Each row below holds a small network's activations on one input, seen along a few directions.
Each table varies a few parts of the input and shows all the possible inputs, shuffled.
A made-up example of a description, with smaller parts first: one of 4 places along a line, together with either a single point or one of 11 places along a line or (one of 3 separate values, together with one of 8 places around a ring).
Shared parts are said once, and a part with two or three values counts as separate values.
In the rows, zero is written as 128.

Other details of the inputs vary at random and push rows far along three fixed directions, the same in every table; ignore that.

Rows:
x1: [116  68 147  74 102 141 113 115 149 179  41 121 128 180]
x2: [112  81 147  80  88 135 119 111 150 179  36 137 123 178]
x3: [ 90 112 122 102 118 135 118 120 147 117 101 142 120 155]
x4: [192 116 106 152 124 118 118 115  90 141 119  98 138  72]
x5: [208 145  99 157 118 120 112 109 115 123 135 141 155 116]
x6: [104 134 144 132 135 123 145 134 131 138 142 139 129 131]
x7: [105 126 145 143 123 144 147 133 117 132 142 135 125 133]
x8: [ 74 149 111 108 162 129 121 147 152  59 174 133 115 132]
x9: [ 92 132 165 100 125 141 195 167  97 156 168 133 175 179]
x10: [ 68 159 120 137 138 136 131 139 136  49 170 133 103 135]
x11: [158 149 112 142 149 137 123 133 128  79 180 131 158 148]
x12: [140 141 107 143 141 128 123 133 104  88 160 101 129  94]
x13: [ 95 130 182 101 132 125 195 175 112 159 175 126 163 170]
x14: [162 148 114 148 130 116 121 113 108 152 120 124 123  86]
x15: [ 86 147 182 133 116 154 199 164  98 160 166 126 149 176]
x16: [188 117 108 149 141 110 114 117 103 160 128 105 143  64]
x17: [176 126 108 175 121 131 118 106  92 156 121 126 131  66]
x18: [132 165 105 166 154 134 124 125 114 115 168 129 117  81]
x19: [163 139 106 139 131 112 119 116 111 151 124 125 133  85]
x20: [155 122 143 124 128 119 144 139 108 173 126  97 143 119]
x21: [164 146 118 137 126 112 134 123 106 156 128 119 138  92]
x22: [ 90 112 139 127 114 148 123 123 150 116 100 134  98 151]
x23: [230 154 100 163 127 106 107 109 117 146 136 134 153  96]
x24: [110  82 165 102  99 137 119 118 167 195  40 131  97 172]
x25: [140 143 108 141 150 112 125 137 117 100 168 121 135  79]
x26: [156 127 141 120 118 114 146 143 107 170 122 107 142 117]
x27: [107 143 137 130 122 136 150 130 111 129 135 135 134 140]
x28: [224 157 104 183 132 125 105 106 117 154 135 137 139  94]
x29: [ 71 143 120 126 141 130 132 139 139  46 176 139 115 130]
x30: [109 133 144 136 117 131 154 134 115 124 136 131 127 139]
x31: [135 148 176 106 132 131 186 170 130 156 181 144 185 210]
x32: [136 151 109 151 146 111 127 129 118 103 167 126 131  79]
x33: [ 86 152 172 119 135 134 195 159 109 172 172 140 157 172]
x34: [ 88 121 133 120 120 154 118 119 146 121  99 139 104 153]
x35: [139 153 113 150 144 108 129 131 115  99 170 123 125  79]
x36: [ 72 154 117 125 136 133 131 141 140  44 168 128 109 135]
x37: [ 98 120  92 136 132 148  78 100 156  88  97 142  85 115]
x38: [ 89 126 102 104 158 130  83 121 173  62 123 119  92 125]
x39: [106 134 151 139 136 135 146 138 130 142 146 132 118 130]
x40: [153 122 139 133 103 121 155 130  98 161 118 121 146 120]
x41: [147 120  92 117 153 126  53 105 195  64 110 134 106 146]
x42: [141 137 114 142 158 116 122 135 116 100 172 108 129  83]
x43: [101 129 110 134 133 134  80 111 171  92  96 125  68 114]
x44: [161 133 145 128 141 125 168 145  84 195 157 109 171 118]
x45: [ 77 142 125 117 164 129 126 148 156  52 177 114 107 133]
x46: [111 103  98 110 123 125  80 114 160  63  92 124  91 117]
x47: [120 139 111 132 150 137 136 136 105 101 171 118 145 115]
x48: [161 133 121 154 128 108 120 115 111 150 125 126 121  81]
x49: [ 94  94 130  97 120 132 117 129 149 111 103 136 125 149]
x50: [154 128 118 157 118 121 134 115  95 149 127 133 141  90]
x51: [110 140 147 131 128 121 149 138 130 132 138 129 118 135]
x52: [206  92 116 124 104 102  99 107 119 192  54 107 123  81]
x53: [191  95 118 152 109 120  94  92 123 210  53 125 115  76]
x54: [ 98 109 127  91 119 136 118 128 145 110  99 131 121 155]
x55: [141 130  89 149 130 148  61  93 180  66 103 157  94 145]
x56: [155  77 146  81  92 136 106 117 169 167  51 150 146 214]
x57: [ 94 123 179 104 120 135 199 171  98 150 173 128 172 175]
x58: [161 142 157 138 117 112 180 147  89 186 148 115 158 117]
x59: [ 97 106 132  95 113 132 118 134 146 106  98 121 114 155]
x60: [100 120  90 127 129 133  79  99 153  85  96 145  92 117]
x61: [ 95 123 137 103 121 121 120 131 160 120 103 124 104 150]
x62: [ 72 129 122 118 155 138 125 143 141  46 178 123 119 136]
x63: [ 91 117 175 109 133 143 195 165 101 155 174 123 177 176]
x64: [117 142 118 143 133 126 143 133 109  97 167 134 141 105]
x65: [225 158 102 174 130 109 106 105 114 150 134 139 146  97]
x66: [148 148 130 143 124 136 133 125 131 115 147 156 148 170]
x67: [118  80 151  68 104 126 114 123 161 187  41 127 120 174]
x68: [101 111 104 130 124 126  82 102 155  78  98 141  87 114]
x69: [147 139 146 139 116 117 149 133 107 178 121 118 132 119]
x70: [107  91 158  96 104 143 116 113 163 201  40 136 103 173]
Description of these inputs: one of 2 separate values, together with one of 5 places along a line, together with either a single point or one of 6 places around a ring.
- The inputs of x70 and x34 match in every part but the choice among 2 separate values. If x45 is changed in the same way as x70 into x34, which row does it become? => x4
- The inputs of x62 and x42 match in every part but the choice among 2 separate values. If x7 is changed in the same way as x62 into x42, which row does it become? => x39
- Change only the choice among 2 separate values in x27. List by row number the other rows that result. => x14
- Change only the choice among 2 separate values in x52. List by row number the other rows that result. => x46
- Change only the place on the line of 5 in x49. List by row number the other rows that result. => x17, x50, x63, x64
- Which other rows agree with x65 in the choice among 2 separate values and the place on the line of 5? List them by row number. => x6, x14, x33, x48, x51, x69
- Change only the place on the line of 5 in x20. List by row number the other rows that result. => x26, x43, x61, x69

Rows:
x71: [146 116 122 137 124 113 117 118 123 140 114 122 124 102]
x72: [159 127 125 148 121 120 119 115 129 141 116 131 127 114]
x73: [156 129 118 143 112 129 120 115 120 134 110 126 128 116]
x74: [126 134 111 122 130 125 117 127 133  86 136 128 126 129]
x75: [ 88 121 146 117 135 145 138 138 136 121 135 130 122 159]
x76: [159 136 120 140 125 125 117 119 130 144 114 122 123 113]
x77: [ 83 129 144 116 121 139 144 136 130 116 130 132 119 157]
x78: [ 77 125 136 109 138 139 140 128 137 128 132 139 134 159]
x79: [148 116 115 123 117 119 118 119 113 130 107 116 129 104]
x80: [113 129 114 119 137 125 117 131 135  97 138 131 120 110]
x81: [120 120 149 117 119 131 144 133 130 168 106 121 126 142]
x82: [126 132 117 139 139 140 113 125 143  96 140 129 119 129]
x83: [124 134 118 134 136 119 114 125 145  95 141 134 121 127]
x84: [134 115 150 122 120 141 137 130 126 164 114 132 139 162]
x85: [130 123 147 122 107 135 142 127 121 158 107 134 136 160]
x86: [110 131 114 127 128 127 120 128 128  92 134 123 116 116]
x87: [150 114 122 128 126 111 117 118 122 136 113 120 128 102]
x88: [147 125 118 129 127 117 115 122 124 144 111 114 120 101]
x89: [153 109 117 125 131 125 112 121 119 135 114 113 133 105]
x90: [144 122 119 139 113 128 123 117 115 136 107 120 121 104]
x91: [162 155 143 159 141 128 186 158  60 161 203 107 179  98]
x92: [ 97 132 150 122 129 131 139 133 146 120 136 144 124 170]
x93: [118 117 147 119 116 134 143 131 122 168 109 138 129 141]
x94: [131 126 113 123 144 131 111 128 140  90 143 125 129 130]
x95: [101 118 144 109 133 141 134 142 148 118 137 132 134 175]
x96: [143 187 140 148 155 122 191 168  80 118 231 115 173 118]
x97: [ 96 131 145 118 125 142 141 140 149 122 135 147 127 164]
x98: [120 123 149 117 120 129 141 131 125 169 107 124 124 144]
x99: [130 124 148 122 114 135 141 131 127 167 112 145 137 155]
x100: [109 131 114 127 135 127 117 131 137 101 138 133 116 110]
x101: [163 120 120 131 125 111 117 117 126 135 118 126 136 115]
x102: [115 140 105 132 144 132 112 112 137 102 139 141 129 129]
x103: [158 126 115 134 121 123 116 122 126 142 118 135 133 111]
x104: [113 126 119 137 141 139 117 127 136  99 138 122 114 116]
x105: [119 114 153 124 117 125 144 127 124 166 110 132 128 145]
x106: [150 123 117 121 129 115 115 122 123 140 110 112 124 101]
x107: [110 131 123 140 136 125 122 124 139 100 137 129 110 113]
x108: [125 143 114 127 140 124 113 130 144 100 140 125 117 126]
x109: [122 137 112 130 128 127 116 127 135  90 136 130 122 128]
x110: [108 134 117 135 134 134 120 128 138 102 136 135 111 110]
x111: [132 129 149 119 119 131 139 130 131 168 109 131 131 158]
x112: [162 123 114 126 124 120 116 122 125 137 117 133 137 111]
- Describe the family of inputs behind these rows. => one of 2 separate values, together with either a single point or (one of 4 places along a line, together with one of 5 separate values)
- The inputs of x112 and x80 match in every part but the choice among 2 separate values. If x85 is changed in the same way as x112 into x80, which row does it become? => x77
- The inputs of x88 and x108 match in every part but the choice among 2 separate values. If x105 is changed in the same way as x88 into x108, which row does it become? => x92
- Change only the choice among 5 separate values in x71. List by row number the other rows that result. => x86, x88, x91, x100
- Change only the choice among 2 separate values in x103. List by row number the other rows that result. => x100
